A small network was shown many inputs. Here are its activations along a few directions, one row for each input.
In each table, some parts of the input vary, and every possible input appears once, in random order.
A made-up example of a description, with smaller parts first: one of 4 places along a line, together with either a single point or one of 11 places around a ring or (one of 3 separate values, together with one of 5 places around a ring).
Shared parts are said once, and a part with two or three values counts as separate values.
In the rows, 128 means zero.

Other details of the inputs shift rows strongly along two fixed directions, in all tables alike. That doesn't count.

A family of inputs:
r1: [161 169  72 138 108 145 137  99 109 133 132 157 168  89 128 130]
r2: [132 118 125 125 129 157 135 168  71 126 105  87 122  22 180 161]
r3: [133 106  91 123 139 163 120  28 175 121 199 172 157 251  97  84]
r4: [113 159  71 175 109 172 120  81 123 146 164 158 184 108 133 137]
r5: [152 165  68 140 120 148 143 110  94 143 112 164 148  57 153 142]
r6: [144 135  95 135 111 169 138 100  97 122 164 112 175  89 130 121]
r7: [130  73 191  93 159  99 113 153 176  97 127 105  78 204 125 118]
r8: [ 90  95 182 123 146 106 122 205 118 131  80  90  69  84 163 158]
r9: [ 91 135  82 154 126 173 135 109  79 160 125 140 141  62 164 147]
r10: [146 107 181  90 137  78 124 171 159 101 107 110  90 172  99 119]
r11: [116 168  94 168 102 159 129 106 107 146 154 126 178  84 129 132]
r12: [149 130  77 119 129 135 124  51 186 115 182 194 163 228  75  87]
r13: [155 144 188 103 120  75 141 207 102 118  68  74  90  73 136 143]
r14: [135 142  85 119 124 146 151 119  75 147 102 145 128  64 151 136]
r15: [112 120  96 151 125 149 106  60 190 121 203 167 178 230  76  96]
r16: [145 117 189  95 148  67 126 149 165 122  90 132  71 209 112 113]
r17: [ 99 117 174 138 140 108 121 189 118 139  79 105  81  82 170 162]
r18: [ 97 148  98 161 124 160 132 115  87 165 113 144 134  73 171 151]
r19: [108  99 208 118 134  84 114 170 169 109 136  85 104 194  90 116]
r20: [150 115 193  91 131  68 129 170 161  99 119  94 102 185  80 106]
Each input here is: one of 4 places along a line, together with one of 5 places along a line.
The inputs of r11 and r17 match in every part but the place on the line of 4. If r13 is changed in the same way as r11 into r17, which row does it become? -> r5
Which other rows does r7 become when the place on the line of 4 takes its other values? List them by row number. -> r2, r3, r6
Which other rows does r10 become when the place on the line of 4 takes its other values? List them by row number. -> r12, r14, r20

A family of inputs:
r21: [156 155 243 131  90  32 107 174 232  72 182  53 163 252  15  77]
r22: [116 121 163 144 145  97  97 145 188 126 120 151 104 191 117 137]
r23: [102 151  87 155 106 170 125  91  76 166 135 141 163 109 117 138]
r24: [ 83 134  93 144 124 142 141 118 100 154 136 140 145 100 114 126]
r25: [106  95 134 109 136 152 151 156  71 127 124  81 116  44 158 133]
r26: [130  79 112 108 132 153 107  78 191  93 201 139 154 233  82  90]
r27: [138  69 174 100 148 127 102 151 165  87 154 100 110 177 108 126]
r28: [211 142 173  68 138  57 136 211 124  93  54 110  76  89 122 146]
r29: [ 98 165  49 170 118 186 156  70  85 162 152 168 173  43 171 128]
r30: [ 93 122 119 135 122 135 123 184  91 142  89 114 114  53 144 163]
r31: [132 158  54 160 115 207 141  61  59 159 154 137 183  67 174 138]
r32: [195 136 160  60 127  59 148 205 122 100  51 108  74  95 125 131]
r33: [107 114 130 128 146 137 152 149  84 137 109  95 109  53 185 141]
r34: [138  87 172 118 158 110 103 146 181  98 139 115 105 192 134 133]
r35: [180 157 127  77 125  83 184 178  65 126  58 112  96  27 142 122]
r36: [108 125 191 133 133 116 127 156 109 145  87 100  80 118 166 148]
r37: [130 113 114 124 120 182 131  93  83 133 156 103 149 117 132 123]
r38: [199 147 186  66 123  65 153 177  83 119  48  95  74 116 121 125]
r39: [105 166  33 181 110 177 125  77 116 160 145 187 176  83 151 142]
r40: [123 146  85 169 125 168 118  97 134 137 147 168 157  88 159 150]
r41: [110 106 162 131 139 108 112 134 190 114 130 140  98 190 131 123]
r42: [132 114  64 142 131 167 114  39 187 112 204 173 181 220 113  97]
r43: [ 94 131 121 148 138 108 123  70 197 143 168 179 136 244  88  86]
r44: [111 163  83 170 114 156 116  38 143 166 166 183 170 200 108 111]
r45: [105 106 171 128 138 105 105 203 123 127  89 108  94 100 124 166]
Describe the family of inputs behind these rows. -> either a single point or (one of 4 places along a line, together with either a single point or one of 5 places along a line)
Which other rows does r31 become when the place on the line of 4 takes its other values? List them by row number. -> r33, r34, r42
